Each row below holds a small network's activations on one input, seen along a few directions.
In each table, some parts of the input vary, and every possible input appears once, in random order.
A made-up example of a description, with smaller parts first: values(3) and (point or ring(11) or (line(4) and ring(8))).
Shared parts are said once, and a part with two or three values counts as separate values.

Other details of the inputs shift rows strongly along three fixed directions, in all tables alike. That doesn't count.

A family of inputs:
R1: [-2 -8 -2 -7  1 -3  3 12  2  6  2]
R2: [-17 -11   4 -11  -2   9   1 -16  -3   7   1]
R3: [ 15  51   3  10   2   8  -1   0 -17  19  -7]
R4: [ 16  54  -4   4  -5  -2  -4  -5 -17  14   2]
R5: [ 18  -1  -1  16   6  -4 -19  13  17 -18   7]
R6: [-12  -9   8 -10  -5  10  11 -15   8   4  -3]
R7: [ 10  -3 -10  17   2 -16  -4  13   3 -10  -2]
R8: [-15 -14   6 -11  -6   8   0 -10  -6  13   6]
R9: [-4 -6 -6 -6  3 -3  1  7  5  1 -4]
R10: [12 -6 -1  8  7 -9  5 25  0 -3 -2]
R11: [-13 -13   7 -13  -3   8   5 -11  -4  10   8]
R12: [ -1  -7  -9   2   1 -10  -5  -2   1  -4   4]
R13: [ 3 -4 -4  4 -4 -8  5 -1 10 -7 -1]
R14: [  0  -6  -3   4   3  -1   2   0   1 -10  -4]
R15: [  3  -3 -14   8   7 -13  -9  17  -2  -7  -5]
R16: [-12 -12   9  -8  -3  11   9 -17   1   2  -1]
R17: [ 0 -5 -4  0  0 -2  6  2  8 -8 -6]
R18: [ 13  -2  -9  14   3 -16   0  14   4 -14  -2]
R19: [  6  -3 -13   5   8 -14  -5  18  -1 -10  -5]
R20: [ -6  35  28  11 -11  10 -14  24   5 -20  13]
R21: [-3 -5 -9 -5  1 -4  0  2  4 -4 -4]
R22: [  8  -6   4   5   5  10 -16   0  15 -15   4]
R23: [ 33  10 -13  -4  17  12   8 -15  -2  34 -10]
R24: [-23  29  20  -7 -20   3   2  10 -12  -6   6]
R25: [  0  -4 -10  -2  -2 -10  -1   0   6  -3   2]
R26: [  9  -9  11   3   6  11 -12   9  12  -4  11]
R27: [-22  29  25   3 -18   8   7   7  -9  -9   6]
R28: [-14 -10  -1  -5  -9   0  -5 -22  -1   6   5]
R29: [ 3 -7 -5  8  0 -7  2 -3  4 -9  1]
R30: [ 31  16 -23   6  22  -1 -10  -2 -10  28 -15]
R31: [-22  31  16  -6 -21   1   1   6 -11 -10   6]
R32: [ 19   9  -5 -12  12  21   7 -42  -6  35 -14]
R33: [-4 -8 -8 -1  3 -4 -4  0 -2 -5 -2]
R34: [-14 -14   7 -14  -5  10   3 -12  -6  11   7]
R35: [-12 -13   9 -16  -5   7   5 -10  -4  11   6]
R36: [  1 -10   5   2   3   1   6   8  -2   1   3]
R37: [ 5 -6 -2  5 -2 -9  3 -2  5 -8 -1]
R38: [  3 -11   3   1   3   0   8   9   0   0   2]
R39: [-4 -8 -4 -3  5 -3 -1  6 -1 -1 -2]
R40: [-2 -7 -3  6 -1 -2  0  1  0 -7 -5]
R41: [ 1 -6 -3  3  3 -3  3  0  2 -9 -5]
R42: [ 1 -6 -1  1  1 -3  4  0  3 -9 -6]
R43: [-10 -10   0 -10  -7  -1   1 -22   1   3   5]
R44: [  0 -11   3   4   1   1   3   8  -2   3   2]
Description of these inputs: line(4) and (point or (values(2) and line(5))).
- Changing only the line(4) part turns R44 into R3. The same change can be made to R1. Which row results? => R9
- Changing only the line(4) part turns R5 into R20. The same change can be made to R4. Which row results? => R39
- Change only the line(4) part in R16. List by row number the other rows that result. => R18, R38, R41

A family of inputs:
R45: [  0   8   6 -16  -1  24  10 -35 -10  30  -3]
R46: [-28 -23  15 -13 -13  10   5 -11   0   1  10]
R47: [ -2  16   3  -9  -5  11   1 -22  -8  13  -2]
R48: [  8 -48 -16  -7  16  -3   5 -14  12   9  -8]
R49: [ 8 19 17  7 -2 10 -8 11  2 -5  7]
R50: [ 3 18 -3  5  0 -6 -1 12 -3 -2 -3]
R51: [ 9  8 -3 -1  8  5  0  0 -7 14 -1]
R52: [-1 19  4  2 -3 -3  0 14 -6 -2  1]
R53: [-18 -23   0   4  -7 -16  -1  14   8 -26   2]
R54: [-19 -23   0   3 -10 -16  -3  11   7 -24   6]
R55: [-13 -26  -2   2  -3 -13   3  18   8 -22   1]
R56: [ 1 18  3  2 -4 -2  4 13 -6  0 -1]
R57: [-18 -24  10   1  -6  -8   8  20   5 -14   5]
R58: [-18 -23   0   3  -7 -15  -2  10   7 -26   4]
R59: [ 18   5 -18   5  13  -6  -2  -9   0   9 -11]
R60: [ 17   7 -15   4   7  -4   0 -10  -3   8 -10]
R61: [ 15   3 -12   0  10  -1  -3  -2  -2  15  -4]
R62: [-48 -13  34 -32 -28  36  13 -52  -6  16  13]
R63: [ 27  -3 -20  -4  18   3   4 -25   0  26 -11]
R64: [  2  25  12  11  -9   8  -8  -1   5 -13   7]
R65: [ 28 -54 -21   4  29   0 -12 -14  27   0  -9]
R66: [ 16   4 -14   1  13  -3  -4  -5  -3  10  -5]
R67: [-1 20  1  3 -7 -5 -3 11 -7 -3  5]
R68: [-1 18  3  2 -2 -2  1 14 -5 -1 -1]
R69: [ 6 14 -3  4  4 -5 -3 16 -5  0  0]
R70: [ 0 21  1  7 -8 -9  4  5 -5 -7  0]
R71: [ 8 21 13  8 -2  8 -9 10  6 -7  6]
R72: [-1 18  5  4 -1  1  3 17 -8  2  0]
- Changing only one part turns R48 into R63. The same change can be made to R61. Which row results? => R67
- What do these inputs look like to the network? => line(4) and (point or line(6))
- List by row number the other rows that have the line(4) part in common with R53. => R54, R58, R59, R60, R64, R70
- Start at R45 and move only the line(4) part, one step at a time. The first step leads to R56. Which rows follow, in order? => R55, R60
- Change only the line(4) part in R49. List by row number the other rows that result. => R64, R65, R71
- Change only the line(6) part in R51. List by row number the other rows that result. => R45, R46, R57, R62, R72

A family of inputs:
R73: [-23 -12  24 -17 -15  20   9 -26  -5  16  12]
R74: [ 32 -10 -18  22  26 -13 -12  20  10 -10  -6]
R75: [ 20 -12 -43   2  18 -23 -14 -10  -6  15  -9]
R76: [ 14 -10 -31   5  21 -26 -23  30  -7   5   1]
R77: [ 26  11 -11   6  15  15  -9 -24  -1  18  -9]
R78: [  2 -18  -7   9  -3 -20   9  18   8 -15  -1]
R79: [  6   0   7  -3  -5  16  -2 -29   3   9   7]
R80: [  1 -24   2   5   5  -7   0  24  -1  -7   2]
R81: [-16  46  15   9 -22   1  10  10 -17  -9   0]
R82: [-18 -23  11  -2 -12  -3  -3   9  22 -25  10]
R83: [ -7 -19  -3   1   9  -6  -4  28   3  -9  -8]
R84: [-22 -28   9  -9  -3  10  -6 -20  15 -11  -2]
R85: [ -3   1   0 -10  -5   3  11 -26   0  10  -5]
R86: [-14  13  16   2 -10  -8   2  40  -3 -15  10]
R87: [-14  46  26   2 -15  10   5  18 -21   1  11]
R88: [ 23  10 -10  -7  17  12   0 -12  -9  30  -9]
R89: [  4 -19  -4   5   5  -5  -8  14  14 -21   1]
R90: [-23  -4  20 -15 -12  23   0 -34   8  -2   6]
R91: [  0 -25  -6 -10  15   6   2  -2   3   9  -6]
R92: [ 21  56   8  12  -4   1 -10  14  -5  -1   2]
R93: [ 30 -12 -30   2  23 -11   5  -6   3   8 -18]
R94: [-27 -30  14   2  -6  -2   1  21   3 -14   3]
R95: [ -2   0   5 -18  -2  17   6 -16   0  24   1]
R96: [ -1  -2  10 -12  -3  16   7 -18  -3  25   6]
R97: [ 22  53   9  16  -3   4  -9  11 -12  -1   4]
R98: [ 14  54   0  17  -2  -8   7  15 -19   1  -4]
R99: [ -4   2  -3 -15  -8   7  14 -27   2  11  -3]
R100: [-35   7  22   6 -29 -11  14  22  -5 -35  14]
R101: [-26 -29  -3 -13 -10  -1 -21 -25   5  -6  15]
R102: [ 33  10 -11   4  11  12  -5 -23   6  21  -1]
R103: [ -3 -17 -12   5   6 -17   8  16   7 -19  -9]
R104: [-10   3  -3 -11  -4  10   9 -30  -3  11 -13]
R105: [  2 -19  -4  12   0 -23   7  18   5 -16  -2]
- Changing only one part turns R79 into R73. The same change can be made to R74. Which row results? => R87
- What do these inputs look like to the network? => values(3) and (point or (values(2) and line(5)))
- Change only the values(3) part in R90. List by row number the other rows that result. => R91, R103

A family of inputs:
R106: [  9 -19 -23  -3  16 -10   0 -10   0  11 -12]
R107: [ -3  13   4 -10 -10   9   9 -27  -6  15   0]
R108: [  7  48  12   8  -8   3 -12  18 -11   1   8]
R109: [ 23   9 -12  26  12 -23  -8  45   9 -28  -5]
R110: [ -3  11   4  -7  -7  11  13 -28  -5  16  -5]
R111: [-28 -26  17  -1 -13  -2  12  15   7 -16   6]
R112: [ 13  46  14  12  -3   6   1  19 -10  -1   2]
R113: [ 25 -24 -14   3  24   3  -9  -3  14   7  -7]
R114: [-29 -22   5  -2 -13 -13   1   7   1 -20   8]
R115: [-32 -18  11  -4 -20  -9   5   6   4 -22  13]
R116: [-17 -25  11   4  -9  -6   4   7  11 -29   5]
R117: [  4  11   1  -6  -4  15  -7 -31   1  11   0]
R118: [ 21 -20 -18   4  17   0  -8 -13  13   2  -8]
R119: [ -6   8   4 -12  -3  14   1 -23 -13  23   3]
R120: [ -7   8   2 -16  -3  15   9 -19 -13  22  -6]
R121: [  3  10  12  -8   0  23   1 -25   0  15   2]
R122: [ 18 -19 -10   0  18   4 -11  -6  11   8  -3]
R123: [-46 -11  17 -11 -25  -6  12   6  -2 -24   6]
R124: [ 18 -23 -18  -1  18  -3  -2  -3   2  16  -4]
R125: [  3  52  15   5 -13   0   5  24 -16   3   6]
R126: [  5 -25 -12   4   7  -8 -12  -3  11  -8  -1]
R127: [ 22  16 -19  15  18 -22  -5  45  -9  -1  -9]
- What do these inputs look like to the network? => values(2) and (line(5) or line(6))
- Changing only the values(2) part turns R122 into R117. The same change can be made to R108. Which row results? => R126
